Each row below holds a small network's activations on one input, seen along a few directions.
Each table varies a few parts of the input and shows all the possible inputs, shuffled.
Descriptions start from the smaller parts, as in this example, which fits no table here: ring(5) and (point or (values(2) and line(4)) or ring(11)).
Shared parts are said once, and a part with two or three values counts as separate values.

Other details of the inputs vary at random and push rows far along two fixed directions, the same in every table; ignore that.

Table:
row 1: [ 25 -16  -5  -3 -31 -22  14  17  42   4  -1  -6   9 -13]
row 2: [ -5 -10   8  -4  22   1  -4  -6 -12  -8   0  16 -25  14]
row 3: [-27   5 -19  11   9   0 -10  10 -21  -5   5 -22   0 -19]
row 4: [ 23 -17  -3  -2 -31 -23  12  18  41   3   0  -6   8 -11]
row 5: [-39   6 -27  22  -8  -6 -29  19 -37  22  -1 -45  39 -29]
row 6: [ 29  10  -1   1 -28   2  27   7  34 -14   6 -13 -10 -20]
row 7: [ -5  -8   6  -4  22   2  -4  -7 -12  -5  -1  16 -24  12]
row 8: [ -4   3   4  -7  18   5  -1  -9 -12  -6  -1  20 -20  15]
row 9: [  9   0  -6   2 -21 -18  21  24  30 -19   1  -8 -19 -18]
row 10: [ 10   6  13  -3  14  22   2 -20  -9  -4   3  11  -7  16]
row 11: [ -3  -5   3  -6  21   4  -3  -9 -14  -4   2  17 -26  11]
row 12: [  9   3  16  -1  14  21   0 -19 -10  -7   2   8  -8  17]
row 13: [  7 -16   6  -9  10   1 -11 -14  -5  17  -3  20  11  20]
row 14: [  9   5  15  -2  14  21   0 -20  -9  -5   2  10  -8  16]
row 15: [  3   5  14  -3  13  13   0 -15 -10  -7   0  12  -7  20]
row 16: [-28  14 -19  11   5   2  -7  10 -21  -6   3 -20   5 -18]
row 17: [-40  15 -27  17  -4   4 -23  10 -25  15   5 -40  58 -28]
row 18: [-23   6 -24  14 -13  -7 -19  15 -23  23  -1 -34  29 -29]
row 19: [ -3   4   7  -6  16   7   0 -13 -10  -4  -2  17 -14  16]
row 20: [-31   4 -31  18  -3   0 -26   9 -29  19   7 -40  50 -25]
row 21: [ 18   7  -8  -2 -26 -13  25  15  34 -14   4  -7 -18 -21]
row 22: [  3 -15  13  -7   8  -4 -13  -8 -11  20  -9  18  -2  18]
row 23: [  4 -12  10  -8   7  -3 -12 -10 -10  23  -9  20  -2  16]
row 24: [  5  10  11  -6  13  15   2 -17 -10  -4   1  15  -8  18]
row 25: [ 25  12  -3  -2 -29  -6  28  11  36 -14   7 -10 -12 -18]
row 26: [ -5  -6   4  -5  21   3  -3  -9 -13  -4   0  18 -25  11]
row 27: [  5 -19  10  -7  11  -1 -13 -11  -4  14  -4  18  11  23]
row 28: [ 22   6   2   1 -28  -9  25  15  36 -18   3 -11 -10 -14]
row 29: [ -6  -2   8  -4  19   3  -2  -6 -11 -10  -3  17 -18  17]
row 30: [ 25 -15  -6  -4 -31 -21  14  16  43   5   0  -5   9 -15]
row 31: [ 16   4  -5   0 -25 -14  24  17  35 -15   1  -8 -16 -19]
row 32: [ 28   4   4   3 -27   0  25  10  35 -17   5 -13 -11 -16]
row 33: [  4   6  14  -4  14  13   1 -16  -9  -5   0  13  -7  19]
row 34: [ -3   1  10  -4  16   6  -1 -11 -11  -7  -2  15 -15  18]
row 35: [ 18  -7   0  -3 -32 -19  18  18  47   0  -3  -5  16 -15]
row 36: [  3   8  11  -5  14  14   2 -17  -9  -5   1  14  -7  19]
row 37: [ 11   8  12  -4  13  23   2 -22 -11  -3   5  10 -10  14]
row 38: [  0  -8  14  -9  11   4  -7 -13   1  12  -6  23  18  21]
row 39: [ -6 -10   7  -3  22   0  -5  -4 -13  -7  -1  15 -25  14]
row 40: [  4 -13  12  -7   7  -4 -12  -9 -11  22 -10  19  -3  17]
row 41: [ -4   0  10  -4  16   5  -2  -9 -10  -7  -2  16 -15  18]
row 42: [ 25  -7  -7  -4 -37 -24  16  19  34  13  -2  -8  -5 -24]
row 43: [-42  17 -25  19   8   4 -17  13 -34  -5   3 -34  17 -22]
row 44: [-41  24 -29  20   5   9 -17   8 -38  -1   6 -39  23 -26]
row 45: [ 19  -4  -3  -4 -33 -17  19  17  46   2  -2  -5  17 -18]
row 46: [  0 -11  16  -8  10   3  -9 -11   1  10  -7  21  18  23]
row 47: [ -6   1   6  -6  19   4  -1  -8 -10  -7  -3  19 -18  16]
row 48: [-41   9 -22  19  -4   1 -24  14 -23  11   1 -39  57 -21]
Description of these inputs: line(6) and (values(3) or line(5)).
The inputs of row 39 and row 11 match in every part but the line(6) part. If row 41 is changed in the same way as row 39 into row 11, which row does it become? -> row 21
The inputs of row 36 and row 33 match in every part but the line(6) part. If row 47 is changed in the same way as row 36 into row 33, which row does it become? -> row 43
Change only the line(6) part in row 42. List by row number the other rows that result. -> row 5, row 18, row 22, row 23, row 40
Change only the values(3) part in row 22. List by row number the other rows that result. -> row 27, row 46
Which other rows agree with row 24 in the line(6) part? List them by row number. -> row 6, row 13, row 16, row 18, row 26, row 44, row 45

Table:
row 49: [ 13  -5  26 -15  25  13   3 -26  -3  -6  -8  43 -23  41]
row 50: [ 19  -6   7  -6 -20 -14  15  10  31   1  -7  11  -2   1]
row 51: [  9   5   0   3 -20  -8  17  15  24 -17   2 -13  -9 -13]
row 52: [ 13   4   2   1 -19 -11  19  15  27 -17   4 -10 -14 -10]
row 53: [-24   7  -7  12  14  14 -15  -2 -30  -4   6 -20  14  -5]
row 54: [-16  -7   0   2  18   5 -19  -9 -19  12  -1  -1  20   6]
row 55: [ 13 -14  33 -16  34  16  -2 -28 -10  -5   1  42 -29  46]
row 56: [-23  -3  -4   5  13   7 -20  -1 -21  12  -2  -7  26  -4]
row 57: [ 22  -6   4  -6 -20 -14  13   8  28   0  -3   6   2   3]
row 58: [ 10  -6   2  -3 -14 -10   4   4  16   9  -1  -1   0  -7]
row 59: [ 18   3   1   1 -16  -3  15   6  19  -8   0  -5 -16 -12]
row 60: [-20   3 -29  12 -15 -24   0  32   3  -8   2 -28  -3 -32]
row 61: [ 10  11  -5  -4 -20  -9  23  11  29 -14   5  -3  -6 -14]
row 62: [-14  14  -8   5  14  15 -11  -9 -27   3   2  -7   5  -2]
row 63: [  9  -4   5  -4 -17 -14  13  13  29   1  -6   5   2  -8]
row 64: [ 14   6  -1   3 -19  -5  15  12  16  -9   3 -15 -13 -19]
row 65: [ -5   7  11  -8  22  14  -4 -18 -15  -5  -2  22  -6  24]
row 66: [ 51  -7  26 -27  -6  -5  35 -15  43  -7  -1  48 -47  23]
row 67: [  1   2  15  -4  22  14  -7 -16 -23   1   2  12 -17  20]
row 68: [  1   4   8  -2  19  17  -5 -20 -19   3  -4  15 -11  17]
row 69: [-11  -6   1   1  13   9 -17  -7 -19  12  -3   3  19  10]
row 70: [-10 -18   8  -9  34  -3 -11 -12 -23   1  -4  32 -25  25]
row 71: [  6   1  -9   4 -25  -9   4  16  13   9  -2 -17  10 -21]
row 72: [ 15  -7   9  -8 -12  -8   8   3  19   8  -5  12  -7  -3]
row 73: [-14  -2  -9   7   9   7 -19  -4 -24  12   1 -12  28   3]
row 74: [ 17  -7   3  -5 -16 -15  10   5  25   1  -1   7   2   3]
row 75: [-11  -6  -4   2  14   6 -20 -10 -21  11   2  -3  22  10]
row 76: [ -6  -1   0   1   9   8 -17 -11 -26  17  -2   1  14  12]
row 77: [ 13  -4  -4  -1 -17  -9   3   3  12   9   2  -5   4  -6]
row 78: [-25   8 -10  14  13  15 -17  -3 -29  -4   4 -19  16  -7]
row 79: [  9  -7   4  -4 -14 -15  10   8  25   3  -4   4   3  -4]
row 80: [ 13   4   1   1 -19  -7  17  11  26 -16  -1  -5 -10 -10]
row 81: [-32  11 -46  24 -28 -22  -6  42  -6  -1   5 -59   9 -60]
row 82: [-27  14 -16   9  13  14 -11  -4 -27  -1  10 -17  20  -9]
row 83: [-23   9 -12  13  13  16 -14  -4 -26  -2   4 -18  18  -7]
row 84: [-12   5  -2   2  19  16  -9 -12 -18  -2   3   3   5   9]
The inputs of row 59 and row 80 match in every part but one. If row 68 is changed in the same way as row 59 into row 80, which row does it become? -> row 49
What do these inputs look like to the network? -> values(3) and (point or ring(5) or line(6))
Change only the values(3) part in row 57. List by row number the other rows that result. -> row 73, row 76
Change only the line(6) part in row 55. List by row number the other rows that result. -> row 53, row 78, row 82, row 83, row 84
Change only the values(3) part in row 79. List by row number the other rows that result. -> row 54, row 58
